These are the activations of a small neural network, seen along a few directions. Each row is one input.
Each table varies a few parts of the input and shows all the possible inputs, shuffled.
A made-up example of a description, with smaller parts first: one of 3 separate values, together with either a single point or one of 11 places around a ring or (one of 6 places along a line, together with one of 8 places around a ring).
Shared parts are said once, and a part with two or three values counts as separate values.

Other details of the inputs vary at random and push rows far along three fixed directions, the same in every table; ignore that.

Table:
r1: [  7  23  24  -9  13   1  22  -1  10 -18   4]
r2: [ 12   6 -14  -1   8 -10  21  -2 -25  21   0]
r3: [ 10  24  27  -9  11   1  21   2  10 -18   6]
r4: [ -7 -11  -2  -4  -5  -4  -4   4   4  -7  -8]
r5: [ -6  -5  -6   4   1   2  -7  -2  10  -3 -11]
r6: [  8  -6  -1  -5 -11  -4 -12   3   9   2  -2]
r7: [ -3 -12   6   1  -4   1 -11   3   2  -3  -8]
r8: [ 1 -4 -1 -2 -4  3 -7 14  3 -1 -6]
r9: [  7  26  19  -5  11   0  19  -2   4 -15   5]
r10: [ -8 -11  -4  -5  -3  -2  -1   3   4  -2 -13]
r11: [  0  -9   0   5  -4  -1 -13  -4   1  -6 -10]
r12: [  2   2  -7   1   7  -8  11  -8 -32  19  10]
r13: [  9  -4  -7  -3  10  -8  23  -1 -16  20   3]
r14: [-3 -5 -7  7  0  3 -7  0 10 -3 -9]
r15: [  3  -1  -9 -11 -13   3  -3   5  11   0  -4]
r16: [ -1  -3   4   5  -6   0 -14   2  -2  -5 -10]
r17: [-6 -1 -7 -1 -7 -3 -9  4 -2 -9 -8]
r18: [  0  -8   5   5  -2   1 -15  -2   2  -4 -10]
r19: [ -4  -7   2  -4  -5   2 -11   8  -2  -4  -6]
r20: [ -8   0  -8  -2  -5   0  -7   4   0  -6 -12]
r21: [  2   2  -3   0  -6   1 -10  13  -1  -1  -9]
r22: [ -8  -7  -5   0  -1   2  -3   2  11  -3 -11]
r23: [ 13   1  -8   5   8 -10  16  -7 -26  23  -1]
r24: [ 3 -9  1  3 -3  2 -7  9  6  2 -9]
r25: [ -8  -3  -9  -6  -1   1  -2   7   7  -5 -11]
r26: [-33   3 -12  32   0  31 -25  -2   5   8  70]
r27: [  8  26  14  -9  -1   3  15 -10   7  -9  16]
r28: [ -3  -2  -4  -1  -8  -2 -11   5  -6  -8  -9]
r29: [ 11  -4  -8   1  11  -9  22  -5 -17  22   0]
r30: [  3  22  22  -9  13   1  21  -3  11 -21   7]
r31: [  9   0  -4   4  10  -9  13  -9 -28  22   0]
r32: [ -7 -10  -4   0  -2  -1  -3   0   6  -2 -13]
r33: [ -2 -12   1   1  -5  -2  -8   1   1  -6  -9]
r34: [  2  -4 -11  -3  11  -8  24  -6 -14  16   4]
r35: [  3  -6  -6  -6 -12   3  -4   0  14   2  -5]
r36: [ -4  16  24  -8  13   1  19  -7  13 -17   8]
r37: [ -5  -7  -4   4  -1   0  -8  -4   6  -3 -13]
r38: [ -8   2 -10  -2  -3   2  -6   5   4  -6 -10]
r39: [  0  -8  -5   2  -1   3  -2   7  10   0 -11]
r40: [  0  -1 -13   5   9  -9  17 -15 -25  18   3]
r41: [  2  -7   3   4   1   2 -13   1   2   1 -13]
r42: [  6  18  36  -5  11   3  16   0  12 -18  12]
r43: [ -7   0  -7   4  -3   3  -7   1   7  -5 -10]
r44: [ -3  16  40  -4  10   5   8  -6   9 -21  21]
r45: [  7  -3 -12  -9  -1  -5  20 -10 -10  22  12]
r46: [  4  -2  -8   7   6  -9  12 -15 -30  16   8]
r47: [ 14   2  -9  -9   0 -12  12  -6 -18  20  14]
r48: [ 11  18  30   3  13   1  10  -9   8 -14   6]
r49: [  0  -9  -5  -1   7  -9  16 -10 -24  16  13]
r50: [  0  -3 -10  -3   8 -11  18  -9 -24  12   9]
r51: [ -4 -11   4  -4  -2   3  -9  10   3   2  -7]
r52: [ -3  -5   1  -5  -2   3 -10  12  -1   0  -8]
r53: [  3  -5  -6   6   0   3  -5   2   8   0 -13]
r54: [ -1   0  -1  -2  -4   1 -12  10  -5   0 -11]
r55: [ -4  -4  -4   5  -7  -2 -10   0   0  -8  -9]
r56: [  3  16  38  -2  13   4  10  -6  10 -16  11]
r57: [-24   5  -7  32  -1  29 -25   3   3  11  67]
r58: [ 11   2  -4  -2 -14  -5 -13   3   4   1  -6]
r59: [ -7  -6  -7  -6  -3  -1  -3   5   2  -4 -12]
r60: [-34  -4  -9  28   3  31 -22  -1  11   8  71]
r61: [  5   2  -8  -3 -15   3  -6  -1   9   1  -7]
r62: [  6  -3  -7  -2 -10   3  -8  -4  13   2  -8]
r63: [ -6 -11  -2   1  -5  -3  -6   1   5  -6  -8]
r64: [ 11  -3  -3  -1 -10  -4 -15  -1   7   2  -6]
r65: [  6  -5  -4   6  -1   2  -7   5   8   1 -12]
r66: [  7  -6  -1  -9 -13  -4 -10   7   9   1   0]
r67: [ -3  -8  -3   5  -3  -2 -11  -3   4  -6  -9]
r68: [  5  18  27  -8  12   2  22  -2  14 -17   5]
r69: [-3 -8 -3 -4 -6 -1 -8  6 -3 -8 -8]
r70: [ 15   7 -14  -6  -2 -14  11  -7 -24  24  11]
r71: [  1   0  -6   6  -4   3  -5   6   6  -2 -12]
r72: [ -5   3 -10   0  -4   3  -6   8   6  -6  -7]
Each input here is: one of 6 places around a ring, together with either one of 2 separate values or one of 10 places around a ring.
- The inputs of r13 and r2 match in every part but the place on the ring of 6. If r45 is changed in the same way as r13 into r2, which row does it become? => r27
- The inputs of r3 and r29 match in every part but the place on the ring of 6. If r15 is changed in the same way as r3 into r29, which row does it become? => r35
- Start at r63 and move only the place on the ring of 6, one step at a time. The first step leads to r4. Which rows follow, in order? => r50, r17, r55, r67
- Which other rows does r12 become when the place on the ring of 6 takes its other values? List them by row number. => r7, r16, r18, r19, r44
- Which other rows does r66 become when the choice among 2 separate values takes its other values? List them by row number. => r45
